A small network was shown many inputs. Here are its activations along a few directions, one row for each input.
Each table varies a few parts of the input and shows all the possible inputs, shuffled.
Descriptions start from the smaller parts, as in this example, which fits no table here: one of 6 places along a line, together with either a single point or one of 11 places along a line or (one of 3 separate values, together with one of 5 places around a ring).
Shared parts are said once, and a part with two or three values counts as separate values.
(in the rows, 128 means zero)

Other details of the inputs vary at random and push rows far along two fixed directions, the same in every table; ignore that.

Rows:
r1: [152 176 109 127 136 143 108 128 145 153 115 159 149 114 105 101]
r2: [164 181  99 123 139 144 106 122 138 160 116 164 148  93 112 106]
r3: [ 88 136 138 135 127 135 137 164 142 123 160 113 135 160 137 112]
r4: [ 42  95 177 166 131 101 154 131 135  45 218  47  91 220 175 157]
r5: [125 155 118 120 135 148 134 129 113 141 128 147 147 108 132 159]
r6: [130 149 116 128 131 119 133 122 110 145  98 126 156 126 115 170]
r7: [134 141 133 127 120 128 131 151 129 172 130 130 141 113 135 122]
r8: [163  86 101  92 113 149 120 110 114 119 111 144  81  86 117  70]
r9: [154  65 112  91 121 147 132  94 110 106  83 151  97  99 101 100]
r10: [117 154 117 114 138 161 136 134 121 123 118 148 156 122 108 150]
r11: [148 174 120 146 134 125 110 130 147 166 140 146 139 110 133 116]
r12: [138 157 122 127 128 122 134 111 102 144 118 125 153 117 119 175]
r13: [167  11 112  90  99 131 128  45  96  42 101 115  20 113 101  73]
r14: [ 67 113 161 152 130 113 145 176 152 123 171  93 135 188 155 112]
r15: [145 160 135 151 133 119 107 145 157 182 107 140 143 122 122 112]
r16: [120 136 134 135 124 125 130 166 139 172 113 126 144 127 134 118]
r17: [143 157 146 151 128 115 112 135 154 172 139 130 136 124 133 116]
r18: [121 157 115 115 142 161 133 132 116 126 126 146 150 113 122 155]
r19: [113 136 130 141 129 117 137 111 108 107 152 106 122 142 142 165]
r20: [183   8 128 106 102 115 105  65 139  90  98 132  21 111 112  11]
r21: [128 147 131 116 129 138 138 130 116 154 120 141 154 110 127 160]
r22: [175 139 120 131 144  87 101 140 127  64  95 147 184 116 133 210]
r23: [ 30  68 195 158 122  93 163 157 156  85 193  58 101 218 183 141]
r24: [120 142 119 132 139 127 137 123 112 119 114 124 154 143 110 164]
r25: [133 159 113 127 127 138 127 151 125 166 135 142 144 106 137 125]
Each input here is: either a single point or (one of 4 places along a line, together with one of 6 places around a ring).
Q: Change only the place on the ring of 6 in r15. List by row number the other rows that result.
A: r1, r2, r11, r17, r20

Rows:
r26: [157 107 116 117 123 137 112 112 139 128 117 143  93 107 118  72]
r27: [116  61 153 129 111 116 133 130 144 120 141 107  77 146 142  70]
r28: [ 56 181 152 154 144 125 156 175 127 137 167  97 186 179 152 201]
r29: [123 156 114 125 140 143 129 130 117 111 128 139 153 126 120 160]
r30: [114 193 138 162 152  99 124 152 132 116 135 119 202 158 137 223]
r31: [139 141 110 116 131 144 131 109 105 117 123 136 131 113 115 147]
r32: [104  52 159 135 105 109 138 123 143 114 157  91  58 155 153  70]
r33: [133  99 136 129 115 126 122 110 141 123 146 117  79 131 133  74]
r34: [ 94 205 140 158 142 132 132 167 149 189 159 127 177 147 141 147]
r35: [129 120 121 110 128 140 137 128 111 125 103 137 141 116 116 149]
r36: [184 136  79  85 129 160 120 102  93 132  59 179 147  65  84 137]
r37: [196 161  79  96 131 159 104 122 120 184  60 191 151  57  83  94]
r38: [138 114 154 157 126  81 109 137 158 111 146 110 123 148 156 130]
r39: [109  67 141 121 114 122 145  97 112  85 151  98  74 143 142 119]
Q: Changing only one part turns r39 into r34. The same change can be made to r31. Which row results?
A: r33
Q: What do these inputs look like to the network?
A: one of 2 separate values, together with either a single point or one of 6 places around a ring

Rows:
r40: [144  18 142 112 102 101 130  93 122  65 138 104  52 124 156  89]
r41: [127 152 127 147 139 114 117 129 137 117 149 126 139 135 147 150]
r42: [185 136  89 112 133 136 108 101 105 130  73 157 125  85  95 119]
r43: [118 145 139 145 137 117 121 129 145 124 127 127 143 148 133 148]
r44: [166 107 105 104 125 129 120 120 100 128  79 145 130  92 105 126]
r45: [100 147 122 126 124 146 140 146 120 131 148 121 132 136 134 145]
r46: [111 126 136 130 132 114 137 149 129 130 121 119 154 144 126 156]
r47: [183  85 107  88 115 131 116  98 110 132  61 165 115  78 101 116]
r48: [141 157  91 111 134 167 130 132  98 161  94 154 150  97 101 136]
r49: [117 155 147 140 140 123 129 158 139 138 135 131 173 138 139 175]
r50: [118 152 142 146 124 118 123 140 143 166 152 117 137 139 132 110]
r51: [127 150 140 163 127 105 114 144 153 157 140 122 134 139 139 118]
r52: [100 143 142 132 137 149 140 140 132 136 145 131 136 132 134 141]
r53: [118 151 144 136 137 134 131 126 136 127 152 127 143 139 129 142]
r54: [105 147 140 134 131 134 133 151 143 176 141 114 127 135 144 109]
r55: [111 134 134 132 121 123 136 127 125 106 162 106 120 151 137 133]
r56: [170  42 111  92 105 133 129  63 107  94  96 129  55 104  98  67]
r57: [116 146 130 145 140 116 127 132 139 122 127 119 142 149 125 147]
r58: [124 157 126 144 133 117 121 135 134 111 140 117 137 139 137 150]
r59: [ 91 140 139 128 132 144 145 139 130 142 131 130 141 139 132 138]
r60: [179 106 119 117 112 117 120 127 126 166  87 149 116  90 122  99]
r61: [103  39 154 131 109 107 142  99 122  61 170  76  50 177 144  83]
r62: [115  68 147 128 114 109 136  97 129  76 179  97  69 152 154  98]
r63: [127 148 142 149 142 123 116 130 147 118 140 127 140 140 136 151]
r64: [118 138 133 131 125 116 132 151 125 118 132 115 150 132 139 156]
r65: [115 144 129 133 138 136 116 172 166 117 150 141 147 148 132  86]
r66: [190 170  66  84 134 175 118 107  90 178  70 198 148  35  91 130]
r67: [ 85 162 127 138 140 149 148 153 127 152 135 123 162 146 124 153]
r68: [109 146 141 133 131 128 136 125 133 132 139 126 146 148 127 139]
Q: What do these inputs look like to the network?
A: either a single point or (one of 4 places along a line, together with either a single point or one of 6 places around a ring)
Q: Change only the place on the ring of 6 in r62. List by row number the other rows that result.
A: r53, r55, r56, r61, r68
Q: Change only the place on the line of 4 in r49. List by row number the other rows that result.
A: r52, r53, r63
